Here are a small network's activations along a few directions, averaged over the inputs that share one value of a field.
Related values have similar rows: they may be neighbours, one step apart, or belong to one group.
(in the rows, 500 means zero)
Strong random noise was added to every row along 8 fixed directions; ignore it. To show where, here is one row again and again, with new noise each time:
[555 394 601 607 577 504 438 569 506 334 470 497 535 467 437 380 454 381
 388 418 636 465 575]
[499 573 619 506 552 527 479 277 490 419 774 769 632 502 360 255 622 449
 597 626 495 487 708]
[404 476 666 443 593 544 450 347 502 357 688 746 578 466 340 417 607 514
 620 615 567 537 553]
[543 487 276 610 354 505 653 246 433 556 415 259 474 407 447 769 505 482
 687 497 380 670 641]
[461 389 424 557 424 442 640 641 567 449 371 300 335 487 448 690 435 474
 576 348 527 720 375]
[699 306 790 580 303 374 441 456 447 589 356 325 556 430 818 382 495 589
 601 782 275 803 921]
[442 523 490 479 471 496 457 647 394 386 546 586 601 501 559 483 570 457
 402 460 591 443 510]
[602 456 449 565 429 483 451 515 419 502 404 384 588 420 653 523 455 456
 359 502 494 427 624]
[356 339 448 535 383 412 372 514 317 389 688 541 588 515 565 562 760 558
 703 450 613 599 750]
[517 534 608 419 492 499 538 533 560 503 489 574 514 456 549 461 443 515
 432 608 446 528 420]


Values of B:
b3: [504 416 432 585 490 522 506 298 496 455 518 412 504 404 386 631 509 479
 608 479 535 523 574]
b10: [495 408 524 472 636 616 329 449 480 483 313 398 603 461 527 571 447 491
 391 572 591 333 506]
b5: [472 570 517 433 482 460 498 479 549 600 532 503 389 515 616 537 555 637
 662 603 361 615 413]
b12: [398 410 481 531 572 590 430 459 397 456 254 294 519 498 493 792 459 501
 515 522 570 485 495]
b8: [580 576 451 513 539 522 633 488 533 604 436 513 422 518 369 502 461 511
 483 413 441 484 418]
b6: [457 491 604 463 616 457 469 606 626 417 596 604 408 497 465 377 438 492
 418 460 574 460 336]
b9: [546 465 366 510 339 379 600 849 693 688 477 351 349 661 655 388 435 452
 485 345 442 613 420]
b2: [352 483 486 551 670 679 421 587 303 188 375 543 533 538 280 726 661 497
 603 404 723 555 386]
b7: [550 431 625 488 504 521 474 459 551 503 546 584 578 499 475 355 529 473
 537 617 476 543 592]
b4: [447 480 442 508 328 418 561 650 364 568 432 387 422 571 555 600 579 567
 597 357 474 623 552]
b1: [635 345 695 560 453 308 367 458 626 632 583 394 358 489 744 264 456 618
 629 597 343 648 714]
b11: [708 418 468 589 603 456 384 312 721 668 619 562 416 528 423 269 434 546
 477 454 499 316 559]
b14: [441 709 496 587 480 564 598 332 256 413 565 559 650 644 361 418 652 394
 634 550 465 541 797]
b13: [507 344 765 500 604 492 396 438 517 518 470 492 463 495 462 408 405 567
 474 529 536 483 547]
B is arranged as a ring.
A walk along B starts at b3 and steps to its neighbour b6. Put b10, b8, b1, b13 in the order it reaches them.
Answer: b1, b8, b13, b10
Which values are neighbours of b2? Give them in the order they are listed.
Answer: b5, b11

Values of S:
s22: [641 510 449 571 542 458 491 448 592 515 497 472 424 528 518 415 440 528
 447 471 457 456 453]
s30: [462 644 275 529 405 423 533 729 517 516 710 600 508 542 594 414 602 422
 475 367 522 406 424]
s28: [383 610 348 357 402 479 627 494 533 599 605 541 545 560 527 587 534 507
 498 572 452 515 382]
s20: [319 446 544 435 511 410 320 669 418 470 610 581 542 583 666 544 686 614
 604 482 601 477 517]
s15: [502 723 391 276 496 524 528 629 597 664 653 649 472 577 624 387 487 535
 416 562 348 404 280]
s6: [638 539 411 560 536 556 495 257 494 624 545 540 565 517 392 433 451 510
 440 554 434 333 600]
s11: [534 571 571 424 507 468 593 336 553 589 531 570 421 424 479 432 376 532
 483 548 404 482 438]
s9: [495 572 430 506 469 459 643 599 667 476 553 435 424 570 449 468 388 401
 477 464 452 564 341]
s27: [516 632 569 475 501 524 646 519 437 510 398 463 544 514 463 423 385 407
 352 457 442 494 491]
s29: [552 664 597 394 543 596 491 523 420 452 575 727 610 480 469 308 574 539
 396 551 483 471 527]
s3: [514 440 695 522 591 545 417 368 520 419 400 538 500 543 447 480 507 550
 612 689 473 688 551]
s23: [420 388 440 511 518 445 447 515 566 536 576 358 366 500 544 541 429 526
 537 424 530 459 448]
s12: [363 478 569 302 538 533 416 453 633 538 671 697 457 567 402 403 589 578
 658 573 536 486 360]
s7: [598 668 589 499 549 628 736 397 493 435 328 561 483 515 330 552 430 498
 487 576 392 620 336]
s16: [491 588 230 560 477 539 554 508 478 516 516 403 538 478 494 619 519 407
 549 442 545 455 479]
s25: [485 555 546 537 306 471 685 576 452 501 496 497 550 578 520 471 511 466
 545 548 415 722 649]
s10: [547 465 529 494 479 480 656 606 556 394 384 445 419 435 408 612 368 445
 411 445 493 556 344]
s14: [494 478 431 385 425 555 454 501 477 598 404 478 514 452 570 598 481 568
 465 494 486 419 409]
s26: [587 432 567 510 559 437 387 532 420 552 412 505 553 406 659 485 483 595
 332 494 505 335 575]
s8: [463 389 545 497 567 502 450 427 670 547 636 612 513 500 454 385 529 460
 598 529 560 481 561]
s21: [518 466 742 520 498 458 542 648 492 369 529 638 500 493 423 340 621 454
 593 549 531 781 630]
s4: [428 542 540 590 521 553 478 595 321 285 400 415 516 461 511 563 524 403
 391 403 576 507 518]
s24: [466 399 702 452 438 369 320 683 500 548 630 506 524 601 701 206 551 514
 422 513 544 445 698]
s18: [521 433 625 597 575 325 467 558 733 536 669 578 275 576 463 263 482 534
 635 394 511 578 515]
s13: [527 491 396 657 591 526 560 442 490 492 408 391 478 512 300 577 438 396
 464 267 644 378 494]
s1: [518 464 719 481 303 415 539 857 484 552 483 548 545 577 692 346 578 497
 525 585 440 697 567]
s5: [601 476 377 626 508 514 398 200 463 437 607 486 614 368 497 505 488 432
 437 543 504 294 695]
s2: [571 373 580 549 441 441 370 567 530 514 542 449 410 487 624 387 532 576
 610 507 453 668 622]
s17: [503 386 425 416 628 540 394 460 629 584 441 471 449 519 489 592 397 592
 370 504 586 254 272]
s19: [349 559 433 496 496 447 528 475 445 568 656 580 532 628 445 504 687 516
 678 459 481 544 605]
A value of S combines one of 5 hidden first parts with one of 6 second parts; all combinations occur once.
Changing only the second part turns s8 into s17. s16 has the same second part as s8; what does that change turn s16 into?
Answer: s3
Changing only the second part turns s29 into s21. s14 has the same second part as s29; what does that change turn s14 into?
Answer: s1
Changing only the second part turns s15 into s9. s12 has the same second part as s15; what does that change turn s12 into?
Answer: s28
Changing only the second part turns s18 into s4. s13 has the same second part as s18; what does that change turn s13 into?
Answer: s27
